A small network was trained on invented records. Each row is its activation on one of them, seen along a few directions.
After each row come some of the record's fields: F, C, Z, P.
A field that a record lacks is left out.
The largest differences between rows may come from other fields.
In the rows, 500 means zero.
Strong random noise was added to every row along 8 fixed directions; ignore it. To show where, here is one row again and again, with new noise each time:
[567 383 677 741 471 600 307 476 533 297 536 521 519 436 337 400 146 475
 452 502 371 442 322 514 514 650 371]
[646 454 584 634 509 695 449 387 659 331 681 547 550 198 432 522 426 485
 494 283 306 548 389 661 507 579 449]
[648 395 419 553 356 528 521 490 661 497 829 564 674 284 343 454 549 622
 355 320 502 596 479 735 411 487 460]
[472 600 529 604 454 611 532 527 434 323 293 414 611 366 458 466 328 376
 532 641 458 611 536 658 390 631 567]
[532 460 611 538 461 496 519 580 528 356 415 476 622 456 435 398 292 592
 442 516 386 578 446 594 408 642 474]
[480 533 413 646 220 369 479 490 527 417 464 412 652 571 365 257 255 522
 400 634 771 393 488 532 296 509 498]
[510 384 449 400 516 449 553 650 448 474 520 445 577 546 412 508 464 593
 434 562 397 608 482 505 456 559 520]
[618 394 493 514 513 418 432 796 359 783 531 510 468 637 418 495 483 534
 410 761 635 628 596 383 508 713 364]
[251 432 423 545 353 624 439 337 334 409 431 434 666 513 338 524 397 288
 466 496 458 506 508 499 530 429 476]
[478 648 383 500 436 555 565 410 473 544 395 389 506 444 580 523 554 336
 583 543 645 491 598 420 444 532 538]

[519 529 408 406 507 431 590 430 589 623 594 542 581 399 602 495 680 603
 459 320 499 527 538 571 458 372 503]
C=c1 Z=z2 P=p1
[553 398 413 396 544 347 534 672 499 521 553 421 391 754 477 497 477 629
 510 663 567 428 471 318 475 563 552]
C=c2 Z=z1 P=p4
[525 645 558 400 392 323 697 640 611 256 314 416 585 536 546 317 416 687
 492 563 561 539 485 644 274 473 678]
C=c1 Z=z2 P=p3
[457 480 679 467 421 384 500 382 617 567 464 597 622 520 584 330 441 682
 408 235 459 444 458 464 483 471 341]
C=c1 Z=z2 P=p4
[619 519 479 685 512 503 352 408 576 509 641 533 380 443 500 449 431 441
 515 494 601 339 412 434 510 458 441]
C=c1 Z=z2 P=p4
[501 507 794 475 496 613 508 428 607 457 500 649 477 431 565 525 572 542
 533 259 376 565 504 578 608 539 431]
C=c5 Z=z2 P=p3
[487 540 681 643 700 556 309 572 333 335 238 439 280 579 514 508 235 320
 622 752 383 423 366 313 595 603 497]
C=c1 Z=z2 P=p3
[641 494 635 439 482 447 584 356 834 586 610 568 489 485 705 433 539 745
 523 165 523 361 475 403 486 608 381]
F=f2 Z=z1 P=p5
[597 491 391 408 609 537 537 672 443 536 636 524 399 435 461 657 727 488
 514 586 453 654 533 581 557 427 613]
F=f2 Z=z2 P=p1
[357 502 420 316 593 587 606 511 353 458 459 504 580 400 479 666 714 438
 504 437 263 710 552 640 567 346 618]
C=c5 Z=z2 P=p4
[514 360 444 267 546 259 619 643 586 244 503 338 423 799 478 425 356 778
 503 540 380 355 302 264 419 474 640]
F=f2 Z=z1 P=p4
[402 544 265 433 482 576 584 298 523 495 565 412 495 480 553 630 666 370
 603 435 565 402 565 472 497 388 630]
C=c2 Z=z1 P=p2
[652 714 510 613 476 354 541 501 677 481 396 474 468 419 671 310 415 595
 541 566 717 381 492 564 309 520 571]
C=c1 Z=z2 P=p5
[359 490 716 403 531 572 588 485 468 472 301 588 657 465 566 518 489 566
 486 361 259 669 575 645 535 583 445]
C=c6 Z=z2 P=p4
[730 549 697 568 550 588 441 560 614 561 613 626 357 358 540 525 578 523
 518 400 500 567 488 523 584 611 401]
F=f1 C=c5 Z=z2 P=p3
[616 489 587 536 552 633 479 509 590 309 684 579 426 307 420 580 578 490
 517 374 342 586 402 683 564 428 560]
C=c1 Z=z2 P=p3
[540 505 404 406 558 445 533 616 434 393 528 433 470 463 429 523 545 522
 467 553 413 571 415 511 480 376 608]
F=f3 C=c1 Z=z2 P=p3
[525 326 548 556 592 616 408 461 515 534 699 623 559 374 420 584 512 525
 431 345 277 572 443 621 604 501 383]
C=c1 Z=z2 P=p1
[699 545 517 631 586 555 444 491 605 511 577 461 318 450 568 525 449 444
 605 552 590 384 467 381 501 665 466]
C=c5 Z=z1 P=p3
[586 519 510 606 585 526 404 594 399 682 439 450 342 594 543 547 447 353
 574 731 657 458 569 291 543 704 398]
C=c5 Z=z1 P=p3
[625 501 292 422 564 289 543 580 568 606 551 360 324 717 612 470 506 608
 563 661 712 286 474 192 419 532 562]
F=f2 Z=z1 P=p1
[572 545 719 544 589 503 455 589 464 717 375 605 471 468 623 477 496 518
 487 509 492 598 576 471 554 662 331]
C=c1 Z=z2 P=p2
[518 567 598 559 424 523 504 371 617 564 551 624 572 371 564 434 562 549
 470 304 537 504 542 625 494 468 421]
C=c5 Z=z2 P=p4
[634 728 584 295 615 514 820 535 726 358 323 439 476 342 790 536 644 659
 665 367 376 614 574 619 373 643 688]
C=c2 Z=z1 P=p4
[293 504 436 543 405 604 499 362 409 477 409 474 610 524 452 546 478 338
 523 535 523 485 581 572 513 465 535]
C=c2 Z=z1 P=p5
[455 468 291 457 707 520 508 525 417 360 458 351 375 570 519 644 467 414
 624 697 373 408 428 420 505 467 700]
C=c2 Z=z1 P=p5
[533 455 487 616 403 401 432 701 425 484 520 542 555 560 330 385 375 570
 381 736 619 554 504 652 421 496 520]
F=f2 Z=z2 P=p1
[349 424 576 423 435 486 473 418 440 606 498 574 541 635 478 503 551 511
 449 364 481 481 525 389 618 430 373]
C=c6 Z=z2 P=p4
[483 722 692 635 442 549 521 589 432 596 166 552 550 445 627 417 431 396
 547 691 665 637 698 650 427 680 460]
C=c1 Z=z2 P=p1
[448 734 588 751 459 653 403 448 351 566 211 531 533 342 552 465 398 224
 555 690 637 571 645 630 485 610 451]
F=f1 C=c5 Z=z2 P=p1
[317 628 485 520 284 478 484 228 535 628 412 523 505 627 611 434 571 387
 545 385 791 295 592 343 538 349 442]
F=f2 Z=z2 P=p5
[497 593 425 226 669 531 843 678 529 407 322 420 612 377 659 656 705 629
 592 546 281 778 654 793 371 597 778]
C=c2 Z=z1 P=p5
[549 712 558 489 509 493 580 514 529 516 299 467 424 471 665 474 536 457
 601 566 621 508 586 477 448 570 558]
F=f1 C=c5 Z=z2 P=p2
[440 715 518 593 331 633 543 394 453 593 308 465 572 405 567 493 536 269
 564 552 733 555 703 548 450 612 471]
F=f1 C=c3 Z=z1 P=p3

Here are new rows. What are their fields?
[389 430 601 279 578 476 597 503 471 442 418 520 536 567 551 549 568 621
 492 331 240 572 461 440 576 442 503]
F=f2 Z=z2 P=p4
[633 511 395 815 267 426 362 374 679 327 757 498 553 397 311 267 270 518
 395 495 754 274 349 640 331 382 489]
C=c1 Z=z2 P=p3
[538 560 489 661 440 536 457 498 521 419 504 516 509 436 447 447 408 445
 509 611 599 479 521 647 428 527 543]
C=c6 Z=z2 P=p4
[374 471 348 418 406 434 457 318 477 480 612 453 419 654 457 510 584 438
 507 386 590 297 412 249 583 227 514]
F=f2 Z=z2 P=p4
[562 569 587 481 488 415 565 739 450 470 361 516 531 509 482 419 456 607
 452 668 514 657 545 628 414 572 547]
F=f2 Z=z2 P=p4
[540 478 634 616 473 532 430 495 548 333 505 561 565 392 413 413 334 556
 434 448 385 514 400 660 471 520 469]
F=f1 C=c5 Z=z2 P=p3
[562 644 388 519 541 618 517 152 726 205 641 412 296 324 617 577 583 374
 697 238 466 227 317 388 536 268 671]
F=f2 Z=z2 P=p2
[489 414 798 546 626 631 377 487 465 672 460 693 509 423 565 561 508 493
 476 346 291 631 524 517 685 626 271]
C=c1 Z=z2 P=p1
[549 334 711 444 673 577 406 684 395 693 554 675 440 518 478 633 587 567
 442 472 271 700 521 483 711 624 326]
F=f2 Z=z2 P=p1
[459 621 710 509 418 578 487 360 558 533 425 585 445 470 595 484 592 424
 563 320 568 484 540 449 596 479 426]
C=c5 Z=z2 P=p3
[471 497 558 461 526 565 427 441 425 797 553 595 407 529 572 611 713 374
 516 400 571 531 592 327 685 470 339]
C=c1 Z=z2 P=p2
[364 528 587 230 683 466 640 600 354 449 202 446 518 576 622 576 541 561
 540 489 198 655 508 421 549 512 556]
F=f1 C=c5 Z=z2 P=p4
[335 415 585 456 372 557 503 390 487 459 484 513 569 625 431 514 476 472
 494 385 483 466 521 450 574 507 443]
C=c2 Z=z1 P=p3
[456 364 436 337 653 577 523 569 410 463 624 511 430 511 445 709 686 467
 527 468 269 618 474 498 630 389 580]
C=c1 Z=z2 P=p4
[580 531 531 417 554 344 561 465 658 468 494 469 421 561 651 410 473 671
 532 385 503 357 402 356 445 461 510]
C=c1 Z=z2 P=p2
[452 572 474 588 395 530 380 324 474 657 565 553 439 494 508 487 601 331
 509 420 699 402 530 375 591 364 399]
C=c1 Z=z2 P=p4
[372 465 269 403 323 321 569 514 452 560 610 492 637 609 381 435 634 579
 381 542 691 492 560 605 404 247 616]
C=c5 Z=z2 P=p2
